These are the activations of a small neural network, seen along a few directions. Each row is one input.
In each table, some parts of the input vary, and every possible input appears once, in random order.
Descriptions start from the smaller parts, as in this example, which fits no table here: line(6) and (point or (values(2) and ring(5)) or line(11)).
Shared parts are said once, and a part with two or three values counts as separate values.
In the rows, 128 means zero.

Other details of the inputs vary at random and push rows far along two fixed directions, the same in every table; ignore that.

Table:
row 1: [114 162 137 144  81  95 120 167  97  80 146 139  47 141 130]
row 2: [118  58 209 133 138 123 125  87 124 144 193  85 191 172 157]
row 3: [135 103  32 149 107  67 180 199 156  71  83 118  78 164 119]
row 4: [157 143  66 122  86  83 106 205  97  57  91 151  98 181 145]
row 5: [134  82 203 124 135 133 110 100 108 141 177 106 202 188 128]
row 6: [141 112  69 115  71  86 150 190 135  68  94 130  57 172 132]
row 7: [113 153 106 167 104  97 157 191 118  81 137 139  71 128  89]
row 8: [104 142 113 176 123  80 146 170 121  88 143 122  81 130 115]
row 9: [119 156 124 154 107 108 121 180  98  81 147 148  92 160 100]
row 10: [122 148 134 154  75  89 138 162 100  92 156 131  37 129 141]
row 11: [103  50 175 157 182 118 142 104 147 144 181  73 217 162 129]
row 12: [153  27 131 101 120 110 150 115 159 130 129  88 192 200 154]
row 13: [136 150 111 126 169 167 151  70 162 197  84 129 144  39 123]
row 14: [142 174 138  91 129 159 113  55 134 185  91 151 112  60 166]
row 15: [137 186 109  90 151 180 104  82 134 173  77 167 136  66 124]
row 16: [146 194 116  88 137 178 104  79 126 173  82 167 126  67 133]
row 17: [130 181  96 102 172 170 112  84 151 172  75 155 139  54 126]
row 18: [114  58 190 130 154 145 135 114 139 148 186  97 221 178 106]
row 19: [109 153 123 156  85 112 133 182 108  83 157 134  48 126 116]
row 20: [103 141 121 159 100 116 137 183 116  86 157 134  65 133 106]
row 21: [122 166 135 145  81  95 117 170  93  81 144 142  52 146 128]
row 22: [140 169 104 118 174 160 130  63 144 192  72 141 157  53 124]
row 23: [136 182  98 102 168 172 114  81 142 173  69 160 145  55 117]
row 24: [156 168 140  96 116 167 135  58 133 196  90 149 120  55 149]
row 25: [146 176 100 120 172 161 130  66 142 194  68 147 153  54 123]
row 26: [ 99 148 125 149 109 105 121 176 115  79 151 139  79 148 113]
row 27: [171 143  82 129  70  69 115 189  89  68  90 152  87 178 160]
row 28: [118  54 201 132 148 147 127 107 137 148 198  88 209 169 119]
row 29: [117 137 115 183 110  84 171 176 120 100 142 121  86 128  99]
row 30: [164 142  80 120  75  80 105 198  90  62  89 151  91 183 150]
row 31: [163 192 131  95 119 163 114  60 116 185  80 166 113  62 154]
row 32: [125 179 114  87 145 179 111  80 142 170  90 152 110  53 151]
row 33: [119 143 142 153  77 109 135 169 101  93 158 130  52 135 125]
row 34: [171 160  38  83 157 144 103 127 140 139  24 166 162 105 150]
row 35: [149 174 132  93 123 181 123  75 137 184  88 151 104  50 138]
row 36: [ 96  57 177 143 178 131 129 116 144 127 184  86 210 170 120]
row 37: [132 171 126  87 151 175 100  74 140 175  97 149 140  73 143]
row 38: [134 143 147 162  68  94 149 161 101  99 159 130  50 129 131]
row 39: [129 153 102 126 166 168 146  73 160 193  85 129 131  37 129]
row 40: [129 110  47 120  93  94 155 205 148  64  91 134  72 172 115]
row 41: [129  62 210 124 129 137 132  99 125 153 187  92 204 179 124]
row 42: [135 174 130  86 137 176 110  67 133 177  89 147 109  60 155]
row 43: [126  63 202 141 124 131 134  95 125 152 193  90 175 159 145]
row 44: [ 98 151 109 162 120  94 133 182 119  74 144 135  76 136 107]
row 45: [104  47 175 149 173 142 137 118 148 140 190  83 214 162 107]
row 46: [141 188  96 104 165 174 116  85 138 174  70 165 142  59 114]
row 47: [126 175 122  83 147 175 103  73 144 174  94 152 125  64 146]
row 48: [136  20 121  98 136 120 141 136 167 115 136  85 207 211 135]
row 49: [100 150 108 153 102 105 131 192 115  76 152 137  49 133 110]
row 50: [127 151  98 117 176 161 139  74 160 192  86 128 136  43 134]
row 51: [113  60 173 160 181 112 133 104 143 146 177  80 228 171 121]
row 52: [152 185 130  95 123 159 111  64 128 182  86 157 105  61 162]
row 53: [155 129  51 154 115  60 130 205 110  66  84 135 116 178 137]
row 54: [112  48 181 149 174 141 143 116 151 143 187  84 221 162 101]
row 55: [102  59 161 144 176 132 132 123 147 133 183  87 198 158 113]
row 56: [119 160 126 150  79 105 142 182 105  86 149 141  58 134 107]
row 57: [111 151 118 160  94 112 144 189 115  82 149 141  57 130  99]
row 58: [117  62 196 123 141 136 117 100 127 145 189  88 181 169 138]
row 59: [120  71 195 126 149 135 107 107 118 136 189 100 219 187 123]
row 60: [128  71 207 123 137 133 108  98 110 141 184  99 208 190 130]
row 61: [107 157 119 152 108 103 119 182 108  77 148 143  76 151 111]
row 62: [151 144  56 126  96  86 109 214 103  57  85 157 100 184 132]
row 63: [ 98  67 177 129 162 141 120 115 136 129 185  96 195 173 128]
row 64: [158 189 131  94 120 161 113  59 119 183  80 162 112  59 154]
row 65: [108  65 180 127 150 138 117 114 134 138 193  91 184 165 131]
row 66: [130 111  36 134 106  82 165 210 155  57  85 129  76 167 109]
Description of these inputs: line(6) and (values(2) or line(9)).
The inputs of row 38 and row 54 match in every part but the line(6) part. If row 2 is changed in the same way as row 38 into row 54, which row does it become? -> row 36
The inputs of row 33 and row 43 match in every part but the line(6) part. If row 41 is changed in the same way as row 33 into row 43, which row does it become? -> row 24
Which other rows does row 30 become when the values(2) part takes its other values? List them by row number. -> row 6
Which other rows does row 8 become when the line(9) part takes its other values? List them by row number. -> row 11, row 13, row 22, row 25, row 29, row 39, row 50, row 51
Which other rows does row 66 become when the values(2) part takes its other values? List them by row number. -> row 34
